These are the activations of a small network on made-up records, seen along a few directions, one row for each record.
After each row come some of the record's fields: TATU, VUTUT, SEVOK, VURUV.
Not every record has every field; a missing one is left out.
Other fields move the rows too, some of them a lot.
Strong random noise was added to every row along 3 fixed directions; ignore it. To show where, here is one row again and again, with new noise each time:
[ -73  147  -32 -180  166   52 -149 -394  235  249  416   46 -166  121
  108 -160  -50  -34 -204 -197]
[-195  219 -103 -216  139   11  -96 -425  310  189  308  -39 -194   93
   22  -83 -122   26 -209 -316]
[ 133 -509  399  308 -308  433  257  395  -72 -486 -358 -172  -11  137
 -116  713  673  -91 -106  426]
[-167  305  -44   32  -98  311  233 -242  221  -86  253 -167 -416  234
  458  153  452 -297  -53  273]
[-214   31   11  -36  -87  151  134 -130  244 -169  -86 -205 -176   88
  -98  339  147   27 -161 -122]

[ 543 -412  283  107  195   65 -319  276 -254  183  345  356  302  -93
  126 -295  188   -7   90  368]  TATU is gigut, VUTUT is ralu, SEVOK is lupi, VURUV is votab
[ 457  -43  168  218  136  293  -61  -40 -154  231  316  262 -132   25
  427 -161  379 -205   34  476]  TATU is keza, VUTUT is ralu, VURUV is vazo
[   5  -11   80  -26 -122  174   10  302 -191   81  156   80  -72  169
  265  -11 -112 -310   50  220]  TATU is dov, VUTUT is bup, VURUV is dib
[  73 -524  323 -118  128   48 -326  228 -108  205 -206  -20   46  -38
 -655  365 -580  289 -385 -608]  TATU is dov, VUTUT is bup, VURUV is sudo
[ -13  198 -206 -146  261 -146 -260 -455  123  398  332  153  -17  -84
   39 -390 -272  127  -23 -188]  TATU is gigut, VUTUT is ralu, SEVOK is lupi, VURUV is vazo
[-234  513 -220  -99    2   77  118  215   -7   86  -53  -72 -117  130
   99  -18 -743 -139  236 -256]  TATU is keza, VUTUT is ralu, VURUV is votab
[-133  452 -372   96   89 -175   51 -436  241  118 -199  -22 -244 -246
  319  -57  159  147  166  -65]  TATU is keza, VUTUT is ralu, SEVOK is ritek, VURUV is vazo
[ 240    0    3  187  114   37  -35  -71  -12   26  -33  157   35 -114
   34  -91  180  118   47  174]  TATU is keza, VUTUT is vop, VURUV is vazo
[ 241 -400  248  148 -153   95  -75  332 -290  -93   86  214  332   68
   94  -50  107 -162   83  299]  TATU is pite, VUTUT is bup, SEVOK is lupi, VURUV is votab
[ -16 -208  134   81 -193   38  153  273   76 -252 -298 -186  103  109
 -350  322   63   49   -1   84]  TATU is gigut, VUTUT is vop, SEVOK is lupi, VURUV is vazo
[ 108 -170  110   -9   74  -69 -102 -217   76  113  328  -19   -5  120
   86 -158  396  -96 -210  171]  TATU is dov, VUTUT is vop, SEVOK is lupi, VURUV is sudo
[ 294 -144  240  188 -134  309  110  162  -97   64  164   34 -123  278
  337  166  562 -261 -116  450]  TATU is pite, VUTUT is ralu, VURUV is vazo
[-741  581 -408 -284  -55  -46  436 -135  343 -165 -159 -461 -461  155
 -111  236 -577 -113   17 -545]  TATU is keza, VUTUT is vop, VURUV is sudo
[ 142  -43   12  282  -92   73   92  116  -90  -50 -309 -141 -176 -120
   72  268  372  149   26  110]  TATU is gigut, VUTUT is bup, VURUV is sudo
[ 318 -184  214 -101  301  -94 -394 -109 -112  489  482  334  177  118
  109 -381 -188    5 -139 -131]  TATU is pite, VUTUT is vop, SEVOK is ritek, VURUV is dib
[ 394 -156  192  392   37    5 -121   48 -148   41 -175  -11  -34 -266
   53  114  470  176  -15  180]  TATU is gigut, VUTUT is bup, SEVOK is ritek, VURUV is sudo
[  65   43  -55  -77  132 -246 -192 -182   31   89   64  -24   10  -95
 -148 -244 -205  187  -51 -265]  TATU is dov, VUTUT is ralu, SEVOK is ritek, VURUV is sudo
[  94 -484  217   97 -176   -5  167  360 -143 -340 -473   13  287 -114
 -499  421  200  156  -26  132]  TATU is gigut, VUTUT is vop, VURUV is dib
[-133  490 -178    2  -75  195  245 -317  302   79  186 -221 -512   80
  488  135  361 -113 -119   72]  TATU is pite, VUTUT is bup, VURUV is vazo
[ 141 -107   90  185 -264  166  255  238 -212 -344  -94   44   -1   69
  334   73  389 -171  318  646]  TATU is dov, VUTUT is vop, SEVOK is lupi, VURUV is votab
[ 141  164  -61  110   83  -23  -99  -64  -85  170  180   89  -95  -22
  299 -342 -138 -172  148  220]  TATU is gigut, VUTUT is ralu, SEVOK is lupi, VURUV is sudo
[ 207 -764  379  131 -178   34  -49  173    3 -297 -259    0  411    6
 -488  158  539  187 -306  104]  TATU is pite, VUTUT is ralu, SEVOK is lupi, VURUV is sudo
[ 412 -372   79  -16  126  -29 -372  110 -217  283  359  287  383   55
   73 -410 -144  -18   49  156]  TATU is dov, VUTUT is bup, SEVOK is lupi, VURUV is votab
[ -41  -61  -87 -207   30 -139 -122  -65    2  196  205  113  254   41
 -140 -407 -335  102   25 -116]  TATU is gigut, VUTUT is ralu, SEVOK is lupi, VURUV is votab
[  93 -213  -42  -24   44 -311 -102  331 -184 -110 -236  271  546 -201
 -382 -280 -442  266  198  -62]  TATU is gigut, VUTUT is vop, VURUV is votab
[-184  338 -119   45  -90  216  240   49  -63  -33  160 -107 -379  156
  338  -42 -155 -349  200  239]  TATU is gigut, VUTUT is ralu, VURUV is sudo
[ 403 -333  166  107  133   26 -219  -50  -49   75  -14  203  163 -229
 -231  -38  260  196  -93    3]  TATU is keza, VUTUT is bup, SEVOK is lupi, VURUV is vazo
[-161  155 -191   88  -19  -44  101  213  -55 -177 -258   48   77 -183
  104  -18 -204    8  266   14]  TATU is keza, VUTUT is ralu, VURUV is votab
[ 334 -247   97  244  -62    3 -145  287 -265  -50  127  279  298 -108
  187 -235  159 -174  269  441]  TATU is gigut, VUTUT is bup, SEVOK is lupi, VURUV is dib
[ 655 -735  464  411  -33  119 -165  447 -370  -56 -263  172  288 -126
 -154  185  437  164 -143  224]  TATU is pite, VUTUT is bup, SEVOK is ritek, VURUV is sudo
[ -24  216 -321  -17  269 -527 -299 -192  -11  257  183  371  250 -353
  -36 -553 -701  231  233 -321]  TATU is gigut, VUTUT is vop, SEVOK is ritek, VURUV is dib
[ 133  154  -11 -174  264 -118 -261 -209   42  478  529  315   27   48
  295 -483 -193 -161   49   98]  TATU is gigut, VUTUT is vop, VURUV is vazo
[  82 -459  313   35  -65  192  -52  268 -126 -157 -184 -195   26   19
 -301  357   33   48 -176  -56]  TATU is dov, VUTUT is bup, SEVOK is lupi, VURUV is sudo
[-388  188 -297 -119  -74 -371   75  -21  136 -286 -191  104  388 -173
 -217 -321 -477  139  292 -148]  TATU is keza, VUTUT is vop, SEVOK is lupi, VURUV is votab
[  13 -108   92  -29    4   80   94  157 -159  -45  -86  -18 -100  102
  -17   96 -100 -127  -81   97]  TATU is dov, VUTUT is vop, VURUV is sudo
[ 253  -79  105   21   75   79 -192 -225   79  210  227   27  -87  -28
  148   -7  459   -5 -253  124]  TATU is dov, VUTUT is bup, SEVOK is lupi, VURUV is vazo

Which values does each new row have?
[  77 -243  205 -239    5   44 -298   91  -97  229  553  143  263  193
  -47 -228 -284 -136 -141  -59]  TATU is dov, VUTUT is bup, SEVOK is lupi, VURUV is votab
[ 464 -799  410  282 -123  146 -156  420 -284 -107  -74   80  355  -16
 -250  126  455  -77 -135  370]  TATU is gigut, VUTUT is bup, SEVOK is lupi, VURUV is sudo
[ 292 -392  249 -152  297  -94 -531 -240   -8  476  425  266  190    9
 -221 -377 -284  102 -326 -398]  TATU is pite, VUTUT is bup, SEVOK is lupi, VURUV is sudo
[  33  111   15   62 -266   68  210  197 -169 -304    1    5  131   30
  241  -65   88 -167  288  324]  TATU is pite, VUTUT is bup, SEVOK is lupi, VURUV is votab
[ 364 -586  366  -66  194   63 -410  -94 -119  329  564  250  281  131
  -12 -383  146 -135 -302   52]  TATU is pite, VUTUT is bup, SEVOK is lupi, VURUV is sudo
[ 111 -246  114  199  -67   56   69  540 -242 -238 -270  108  294  -77
  -94  234 -236  -21  234  170]  TATU is keza, VUTUT is vop, VURUV is votab
[ 359  -54  261   89  -56  365   45   14  -62  158  381  119 -277  234
  505  -11  614 -319  -89  461]  TATU is pite, VUTUT is bup, VURUV is vazo
[ 361 -192  113  348  -55  -82  -80  392 -196 -155 -433   87  275 -373
   23  249 -101  266  190   17]  TATU is pite, VUTUT is bup, SEVOK is ritek, VURUV is votab
[-142 -161   70    3 -160   16   56  345    3 -277 -178  -66  341  111
 -236   17 -143  -36  178    8]  TATU is keza, VUTUT is ralu, SEVOK is lupi, VURUV is votab
[ -45  710 -301  157  159  -39  124 -166  -63   19  143   75 -186 -165
  627 -243 -222  -91  537  202]  TATU is keza, VUTUT is vop, SEVOK is ritek, VURUV is votab
[-125    4   73  -21   15  198   32   38    7  103   -1 -190 -263   22
  -41  253 -109  -24 -162 -162]  TATU is gigut, VUTUT is bup, VURUV is sudo
[-120  213  -29  -20   74  126   19 -117   74  233  199  -62 -293  116
  171  -36  -35 -104  -65   18]  TATU is gigut, VUTUT is ralu, VURUV is sudo
[  63  247  -45  107  -50  201  167  299 -174  -14  313  158 -112  164
  595 -204  -72 -392  319  575]  TATU is gigut, VUTUT is vop, VURUV is votab
[ 251  -72  113   -6  178  -26 -355   73 -124  378  -29  187  124 -112
 -184  -55 -382  212  -93 -243]  TATU is gigut, VUTUT is bup, VURUV is vazo
[-302  203 -231  -27   12 -270   77 -388  192  -43   66  -66    0 -106
    9 -274  134   59  -35  -30]  TATU is gigut, VUTUT is vop, SEVOK is lupi, VURUV is sudo
[ -22 -380  157   75 -168  139  166  251  -41 -202 -260  -28   39  201
 -160  243  138    0 -108  109]  TATU is pite, VUTUT is vop, VURUV is sudo
[ 172 -269  240   47  -22  222  -36  297  -62   18   34   -7  -53  214
  -10  282  126  -98 -130  189]  TATU is dov, VUTUT is vop, VURUV is vazo
[-298  272  -46 -160  -25  123  217 -167  170  -57  105 -160 -357  230
  101   32 -121 -133  -88 -141]  TATU is pite, VUTUT is vop, VURUV is sudo
